Each row has a name. Each piece below is followed by the name of the row it came from, unless a question asks for something else. Each question is about the rows just above it. Places in a row count from 1.

[102  87 118 109 139 136 111  99 169] = bivo
[109 186 124 201  84 176 139 133 113] = Doga
[124  89 135 107 120 151 127  91 145] = Lage
[111  87 118 109 139 136 111  99 169] = fabe
[148 111 122 177  98  73 136 124 172] = tezut
Row and place of [176] in the named rows: -> Doga, 6
[120] is at row and place -> Lage, 5
Changed tezut: [148 111 122 177  98  74 136 124 172]. Place and old value: -> 6, [73]

[144 117 131 135 140 117 102] -> Pasa
[158 108 112 147 153 143 103] -> Ril
[157 171 164  98 134 152 111] -> nunur
[133 127 133 128 122 129 124] -> buv
[114  99 105 151 108 127 145] -> lizu
[135 137 131 122 128 119 123] -> med
[107 100  87 192 115  98 142] -> fava
[141 144 131 102 117 135 117] -> Rim
[109  98  84 178 110 100 151] -> kif
[171  93 120 109  90  99 144] -> Topul
[ 61 146 141 107  84 132 183] -> nekor
[ 98 107 142 100  88 192 115] -> neb
Which row holds [ 84 107 141] read backwards? -> nekor
One entry of kif was changed: [109  98  83 178 110 100 151]. Where, and from what? -> 3, [84]
Which row holds these entries in another order? [131 135 140 117 102 144 117] -> Pasa
Which row holds [117 102 131 144 141] read backwards? -> Rim
Row and place of [111] in the named rows: -> nunur, 7
[142  87 107 115 192 100  98] is which row reordered? -> fava

[133 126  94 129 129 136 124 130 110 115 134 143 125 131] -> Pivi
[129 145  87 138 125 114 150 131 194 139 133 130 124 121] -> valut
[126 134 114 129 123 136 109 118 132 127 133 124 114 126] -> tefo
[119 152 156 155 119 128 131 125 151 137 131 131 127 120] -> pena
[140 118 153 149 130 117 126 118 181 101 125 133 125 125] -> bogu
[128 152 153 122 129 117 128 142 124 114 126 136 122 180] -> vev
[119  76 142 114 134 128 140 123  96 136 120 115 139 116] -> zume
[126 134 135 140 131 136 109 118 132 127 133 124 114 126] -> zopa
Where does [119  76 142 114 134 128 140 123  96 135 120 115 139 116] differ from zume, and what was there? -> 10, [136]
Row and place of [181] in the named rows: -> bogu, 9
[156] is at row and place -> pena, 3
Row and place of [121] in the named rows: -> valut, 14
q: [140 118 153 149 130 117 126 118 181 101 125 133 125 125] -> bogu
Put [101 117 118 118 125 125 125 126 130 133 140 149 153 181] back in order: which row is it? -> bogu
Changed tefo: [126 134 114 129 123 136 109 119 132 127 133 124 114 126]. Place and old value: -> 8, [118]

[145 132 130 131 129 134 148 179 209 204 173]  lekin
[130 129 131 136 155 197 210 200 164 140 130]  Tinud
[154 136 129 130 130 133 141 166 200 209 185]  fab
[141 167 199 212 187 153 138 133 130 129 131]  Fezit
[173 144 132 130 129 129 134 149 179 207 204]  zur
[129 130 139 160 198 211 191 159 139 131 128]  gal
[207 134 130 144 204 178 173 132 149 129 129]  Kig
[129 129 130 141 164 197 211 188 156 135 130]  piv
[129 130 134 146 178 205 206 174 147 133 128]  mati
[201 167 140 132 129 130 131 137 154 185 211]  luv
Where does [208 134 130 144 204 178 173 132 149 129 129] differ from Kig, and what was there? -> 1, [207]
One entry of Kig was changed: [207 134 130 144 203 178 173 132 149 129 129]. Where, and from what? -> 5, [204]
Where in the named rows is [198]? -> gal, 5
Which row holds this, read backwards? [206 205 178 146 134] -> mati
Put [179 207 204 173 144 132 130 129 129 134 149] back in order: which row is it? -> zur

[126 139  86 117 109 127  90  97  95  85 165  99 137 172 156 145 163 127
 172 126  88 107] : rofu
[152 153 111 142 143 111 101 113 108  94 167  99 120 164 161 112 164 158
 160 149  94 111] : Fases
[160 142 144  83 130 150  63 160 153 138 162 114  67 149 164  65 170 189
 175 186 130 147] : golov
[145 211 170 185 160 130 180 172 166 158 169 152  63  83 144 175 151 200
 178 156 150  96] : Fomaz
[185 175 211 178 200  96 166 170 169 160 144 144  83 130 150  63 151 180
 152 172 158 156] : gatos
Changed Fomaz: [145 211 170 185 160 130 180 172 166 158 169 152  63  84 144 175 151 200
 178 156 150  96]. Place and old value: -> 14, [83]
Which row holds [ 63 150 130  83 144 144 160] read backwards? -> gatos
[156 185 175 211 178 200  96 166 170 169 160 144 144  83 130 150  63 151
 180 152 172 158] is which row reordered? -> gatos

[ 62  87 167  48 135 117 154  44 131 197 139 193 169 159 162 175 137 200
 129]  kizef
[165 160  61 160 116  73  80 112  69 115  50 128 170 130  87 167  48 135
  86]  tulan
[ 73  78 112  69 115  74  79 102  96 147  63 146 180 150 115 190  66 159
  92]  pip
Which row holds [135  48 167  87 130] read backwards? -> tulan
[115  69 112  80  73] is which row, read backwards? -> tulan
Changed pip: [ 73  78 112  69 115  74  79 102  96 147  64 146 180 150 115 190  66 159
  92]. Place and old value: -> 11, [63]
Row and place of [61] in the named rows: -> tulan, 3
Where does [165 160  61 160 116  73  80 112  69 115  50 128 170 130  87 166  48 135
  86] differ from tulan, and what was there? -> 16, [167]

[ 72 152 108 114 102 119 136 100  86  95 130  82 116 185 124 176  89 135
 199  93 130 129  59] -> bugap
[169 104  95 147  81 191 103  92  95  70 183 137 175 171 163 163 171  81
  66  63 146 125 144] -> bogim
[178 121  83  55 177 192 142  99 131  57 176 142 195  79 117 183  82 128
  81 180 197  67 156] -> Tar
[107 195  63 195  78 157 133 178 191 174  77 104 154 128 197  67 156 159
  93 127 145 146 103] -> nel
[191 184 112 165  64  65  91 129  78  82 164  64 104 197  64  82 189  78
 181  69 137 144 175] -> lovob
[ 64  81  98 138 165 116 190 179 193 122  97 199  88 164 178 169 191 102
 124 122 161 137 161] -> lugi
[ 96  57 141 105 109 156 154  75  89 176 130 138 166 118 161  74 121 190
 200 110  94 189 102] -> pep
[131 122 197  58 187  79 134 165 178 104 111 189 162 124 137 194  88 118
 136 185 133 170 138] -> som
[ 78  97 166 148 145 162 113 138  72 117 120  81  62  75  97  75  65 176
 137 116 154 197  96] -> diso
[122 123 153 183 151 153 146 173  67 151  84 147 124 170 102  89 131 133
  71 159  61 103  68] -> tus
[168 198  69 162 157 189 110 156  60 110 163 161 154 192 164  59 148 173
 175  89 137 129 110] -> vuvur
Row and place of [100] in the named rows: -> bugap, 8
q: [107 195  63 195  78 157 133 178 191 174  77 104 154 128 197  67 156 159
  93 127 145 146 103] -> nel

[ 50 134  81 137] -> meso
[ 50 102 119  83] -> Vitef
[ 50 102 129  80] -> piz
[ 50 134  81  80] -> kob
Which row holds [80 81] read backwards? -> kob
Changed piz: [ 50 102 129  81]. Place and old value: -> 4, [80]

